Each row below holds a small network's activations on one input, seen along a few directions.
In each table, some parts of the input vary, and every possible input appears once, in random order.
Descriptions start from the smaller parts, as in this example, which fits no table here: one of 8 places around a ring, together with either a single point or one of 9 places along a line or (one of 3 separate values, together with one of 4 places along a line).
Shared parts are said once, and a part with two or three values counts as separate values.

Other details of the inputs shift rows strongly along two fixed directions, in all tables alike. That doesn't count.
To show where, the next rows are all for the same input, with only those details redrawn:
[ 26.9  14.3 -24.4 -11.9  11.3   8.9  12.8 -34.0   4.0  -2.3  -6.9]
[-27.8  -7.3  11.4  20.7 -20.8 -11.1   9.5  47.2 -70.1  -8.8 -39.9]
[-28.3  -6.5  12.3  20.6 -21.1 -11.0  10.9  47.0 -70.5  -7.5 -39.6]
[-15.1  19.9  33.0   3.5  13.0  -1.6  11.6   2.2   7.2 -22.3 -43.4]
[ 26.2  13.6 -22.7 -12.1  10.2  10.4  13.6 -34.5   3.2  -2.0  -5.9]
[ 26.9  13.6 -23.8 -11.8  11.1   9.7  12.7 -33.6   3.4  -2.7  -6.7]
[ 26.7  14.7 -24.5 -12.0  11.0   9.1  12.6 -33.7   4.3  -1.9  -7.4]
[ 13.4 -14.1 -44.9   5.5 -23.1  -0.7  11.7  11.0 -74.4  11.2  -2.6]

Rows:
x1: [ 22.1   3.9 -18.5 -32.9  18.7  14.5 -20.2 -22.4   5.5  -0.4   5.6]
x2: [-49.9 -28.5  10.5  30.4 -10.3   6.2  -7.4  52.8 -57.5   0.8 -18.0]
x3: [ 11.4 -23.0 -29.2  11.2 -34.3 -24.1 -11.3   1.9 -67.7  22.3  17.8]
x4: [-12.7  -5.7  43.2 -25.2   4.8 -12.7 -13.5  31.6  32.5  -6.8 -20.2]
x5: [ 11.3 -13.2 -22.5  -5.1   4.8   7.2  15.7 -11.7  40.1  23.6  22.4]
x6: [ 21.4  10.8 -15.2  -5.7  -3.5 -20.0  -0.8 -43.6  11.0   4.1   9.6]
x7: [  1.2   9.1 -33.9   3.0  17.6  18.9  17.5 -30.3  16.7   6.7   7.2]
x8: [ 30.0   8.4 -19.0 -11.9  15.7  12.6   2.0 -31.6   3.8   1.6  -4.2]
x9: [ -3.0  -1.2 -28.7 -17.7  25.5  23.2 -15.1 -19.8  18.8   8.2  20.1]
x10: [ 36.7 -14.5 -10.0 -25.5  -0.8   1.0  -1.9 -12.2  27.4  14.2   9.9]
x11: [-35.8   7.6  27.1  18.1  22.8  12.0   4.5   8.5  21.3 -11.7 -26.3]
x12: [ 41.5  45.3   9.8  16.7 -19.8  45.3  -0.1  12.9  27.4 -24.1  91.4]
x13: [ 25.3  57.5  75.4  17.6 -23.2  22.6  -5.9  45.7  17.7 -51.8  39.8]
x14: [ 30.1  -1.4 -14.7 -17.5  15.3  17.0 -10.0 -30.3   4.2  -1.4   0.4]
x15: [ -7.2   5.3  36.2  -4.0  -2.1 -19.4  18.6  21.6  31.3  -9.0 -33.9]
x16: [ -6.4 -32.9 -49.4  12.2 -35.2  -5.4  24.3  31.0 -38.2  35.3  22.3]
x17: [ -2.3 -50.1 -40.0   7.3 -28.7   1.1   1.8  34.7 -37.5  35.1  29.9]
x18: [ 17.9  -1.2  -9.2 -25.6   7.8 -15.5 -32.1 -33.0  11.6   4.8  22.9]
x19: [-41.2  -6.4  40.5  19.4  10.9 -13.7 -18.7  -2.1  28.0  -8.6  -4.5]
x20: [-15.2  -0.3  50.5   4.8   5.9 -23.6 -23.7  -3.7  14.3 -16.6 -19.5]
x21: [-15.1  19.9  32.9   3.6  14.0  -2.0  11.8   2.3   7.3 -22.1 -43.3]
x22: [-17.8 -23.5 -44.5  26.3 -32.7 -18.1   3.8   3.0 -54.5  25.8  29.3]
x23: [-41.6   3.2  36.9  24.4   9.5 -17.6  -7.3  -3.3  28.0  -5.4  -8.4]
x24: [-49.5   0.7  36.1   3.7  14.1 -17.1 -28.8   5.8  29.1  -5.4   0.1]
x25: [ 36.9  -6.9 -13.1 -20.2  -1.5  -1.9   9.9 -13.8  27.1  15.2   7.1]
x26: [-37.2 -11.2  32.4 -10.1  12.9  -4.0  -8.4  34.4  45.0   1.8  -5.4]
Describe the family of inputs behind these rows.
Answer: one of 2 separate values, together with either a single point or (one of 3 separate values, together with one of 4 places along a line)
Changing only the choice among 2 separate values turns x19 into x20. The same change can be made to x7. Which row results?
Answer: x21
Change only the place on the line of 4 in x1. List by row number the other rows that result.
Answer: x8, x14, x21
Change only the choice among 2 separate values in x24. List by row number the other rows that result.
Answer: x18
Change only the choice among 3 separate values in x7. List by row number the other rows that result.
Answer: x16, x22
Change only the choice among 2 separate values in x4. List by row number the other rows that result.
Answer: x26

Rows:
x27: [-5.5  1.0  6.7  4.2 -0.3 -0.3 -1.2  2.5  2.2 -3.0  0.7]
x28: [-2.4  1.2  5.0  2.9 -0.5 -1.4 -2.4  0.6  2.9 -1.4  1.4]
x29: [ 2.4  4.0  4.7  0.8 -1.1  0.7  2.6  2.3  0.8 -3.1 -3.0]
x30: [ 0.9 -0.8  4.4 -3.1  0.2 -0.3 -2.1  4.1  3.3 -1.4 -1.3]
x31: [ 3.4  2.9  5.4 -2.4  0.3  1.2 -0.5  2.3 -0.6 -3.6 -4.1]
x32: [-1.3  0.7  4.0  0.5 -0.5  1.1  2.0  4.1  5.3 -2.0 -0.1]
x33: [-0.3  0.3  3.9  0.2 -1.3 -0.8  1.0  4.1  4.5 -1.1 -0.2]
x34: [-1.8 -0.3  5.7 -0.3  0.7 -1.2 -5.1  0.5  1.3 -2.2  0.6]
x35: [ 0.2  4.2  5.8  0.7  0.2 -2.0 -1.6 -0.4 -0.3 -4.2 -1.0]
x36: [-1.9  0.6  6.4  1.5  0.4 -2.6 -3.2  0.4  2.4 -1.8  1.2]
x37: [-5.1  2.2  4.5  4.9  1.5  2.6 -1.0  2.6  2.6 -2.3  2.1]
x38: [-2.5 -0.3  6.0 -0.6  0.1 -2.7 -2.2  2.7  5.4  0.3  0.9]
x39: [  5.1 -27.0 -49.4  14.3 -37.8   0.0   0.7  29.0 -87.4  22.3  25.4]
x40: [ 0.6 -0.5  4.8 -1.2 -0.6 -1.9  0.0  4.0  3.5 -0.9 -0.5]
x41: [-1.6  1.4  2.5  1.5  1.2  3.7  2.4  4.6  5.0 -1.5  1.2]
x42: [ 53.1   3.7 -57.4 -25.4   9.1  16.9   1.5 -60.5  31.0  21.2  46.8]
x43: [ -6.4  -5.3  -1.2  -2.5   5.3  -4.2   2.7  -1.9   2.6   2.6 -13.2]
x44: [ -9.7  -6.4  -1.0  -1.6   4.8  -5.2   0.5  -2.5   1.8   4.2 -11.2]
x45: [ -6.0  -0.8  -1.1  -0.9   6.0  -4.2   1.1  -7.2  -1.4  -0.2 -13.0]
x46: [ 1.5  5.1  2.4  1.9  1.1  5.2  3.9  2.5  1.2 -3.3 -1.1]
x47: [-0.3  3.6  5.8 -0.6  0.7 -0.6 -3.7  1.0 -1.7 -4.6 -2.2]
x48: [-5.2 -0.2  5.1  1.8 -0.7  0.0 -0.1  4.0  4.7 -0.6  1.4]
x49: [ -8.7  -4.9  -0.3   0.4   5.4  -5.1  -0.8  -5.1   0.0   2.2 -11.3]
x50: [ -2.8  -1.5  -1.3  -2.4   5.3  -2.6   4.3  -4.9  -0.7   0.8 -15.3]
x51: [ 3.4  3.3  5.4 -0.8 -0.5 -0.5  1.7  1.9  0.0 -2.9 -3.3]
x52: [-2.5 -1.1  5.6 -2.4  0.7 -1.2 -3.9  2.8  4.4 -0.4  0.5]
x53: [-2.1  4.6  4.8  3.0 -0.5  0.8  0.3  0.8 -0.7 -4.8 -0.6]
x54: [ 1.4  4.5  4.9  1.2 -0.2  2.6  3.6  2.1  1.7 -4.0 -2.9]
x55: [-5.8  1.1  4.0  2.7  1.4  2.6  0.2  4.7  5.6 -0.4  2.3]
x56: [ 0.2  4.9  3.9  1.9 -0.4 -0.6 -0.6 -0.9  0.5 -3.8 -0.1]
Changing only one part turns x52 into x31. The same change can be made to x55. Which row results?
Answer: x46
Describe the family of inputs behind these rows.
Answer: one of 5 places around a ring, together with either a single point or one of 5 places along a line
Which other rows agree with x53 in the place on the ring of 5? List them by row number.
Answer: x35, x39, x45, x47, x56
Change only the place on the line of 5 in x28. List by row number the other rows that result.
Answer: x27, x34, x36, x37

Rows:
x57: [ -9.4 -21.2 -27.8  18.5 -30.2  -3.2   5.5  36.2 -76.5  13.8   2.4]
x58: [-10.0   2.3  17.2   7.6  -1.4  -0.8  -4.9  11.2   6.9  -6.0   4.2]
x59: [ -4.4   6.7  17.7   4.0   0.1  -2.2  -4.1   4.1  -0.8 -10.2  -6.3]
x60: [-7.6  2.7 11.7  2.3  0.5  2.4  3.6 11.7  5.6 -6.0 -6.6]
x61: [ -2.9   3.1  15.3   0.1   0.6  -4.6   0.1   5.1   0.4  -6.7 -12.7]
x62: [ -5.8   1.1  12.2   0.0   3.9  -2.5   1.7   3.3  -0.3  -6.4 -17.3]
x63: [  9.0   0.2 -16.0  -3.0   4.4   3.1   5.1 -18.4  -1.8   4.1  -1.3]
x64: [-8.3 -1.1 14.6  3.7 -1.2 -3.2 -0.8 12.0  8.7 -2.4 -2.1]
x65: [-5.0  4.6 15.5  2.7 -3.1  0.3  2.1 13.7  5.9 -6.2 -2.2]
x66: [  7.7  -1.7  -9.2  -4.5   0.2   1.1  -7.7 -11.4   3.7   5.3  15.9]
x67: [13.0  6.1 -7.5 -1.3 -4.0  8.7 -1.0 -5.7  4.3 -0.4 21.6]
x68: [ 12.6  -2.3 -11.3  -9.3   0.1  -3.6  -2.6 -13.7   1.7   5.6   4.4]
x69: [-18.2  -3.4   8.2   3.3   5.7  -4.9  -1.3   2.5   4.7   1.0 -13.8]
x70: [16.1  9.2 -6.9 -1.4 -1.2  8.1 -0.9 -8.0  0.5 -2.2 16.3]
x71: [-16.2  -1.7   8.8   7.2   4.4  -1.1   3.0   6.1   8.0  -1.0  -7.7]
x72: [ -4.2   6.0  12.4   2.2   3.0   2.0   3.5   9.0   2.2  -7.7 -11.9]
x73: [  8.7  -5.1 -10.7  -8.0   0.4  -1.5  -3.7  -9.9   5.3   9.0   9.1]
x74: [ 11.2   1.2  -9.1  -5.7   0.8  -1.7  -5.9 -14.3   0.1   1.0  10.9]
x75: [17.2  5.6 -9.4 -5.1 -1.0  5.5  3.0 -6.7  1.7  1.5  9.7]
x76: [ -9.4  -1.9  10.6  -1.9   4.4  -7.5  -1.7   3.2   1.6  -4.0 -17.6]
x77: [  8.1  -4.7 -14.0  -4.0   1.6   4.6   1.5  -7.5   8.7   7.3  10.2]
x78: [  6.1  -6.9 -14.7  -8.8   4.6   0.7  -2.0 -12.1   5.0   9.2   4.9]
x79: [  4.2  -3.0 -17.0  -5.2   5.6  -2.3   1.8 -18.2  -0.8   6.2  -2.0]
x80: [-12.6   4.2   9.5   6.5   1.9   2.3   5.6   8.0   5.2  -5.0  -8.3]
Changing only one part turns x70 into x57. The same change can be made to x67. Which row results?
Answer: x80
Describe the family of inputs behind these rows.
Answer: one of 4 places along a line, together with one of 6 places around a ring
Change only the place on the ring of 6 in x75. List by row number the other rows that result.
Answer: x61, x64, x65, x68, x73
Change only the place on the line of 4 in x69. List by row number the other rows that result.
Answer: x66, x73, x78
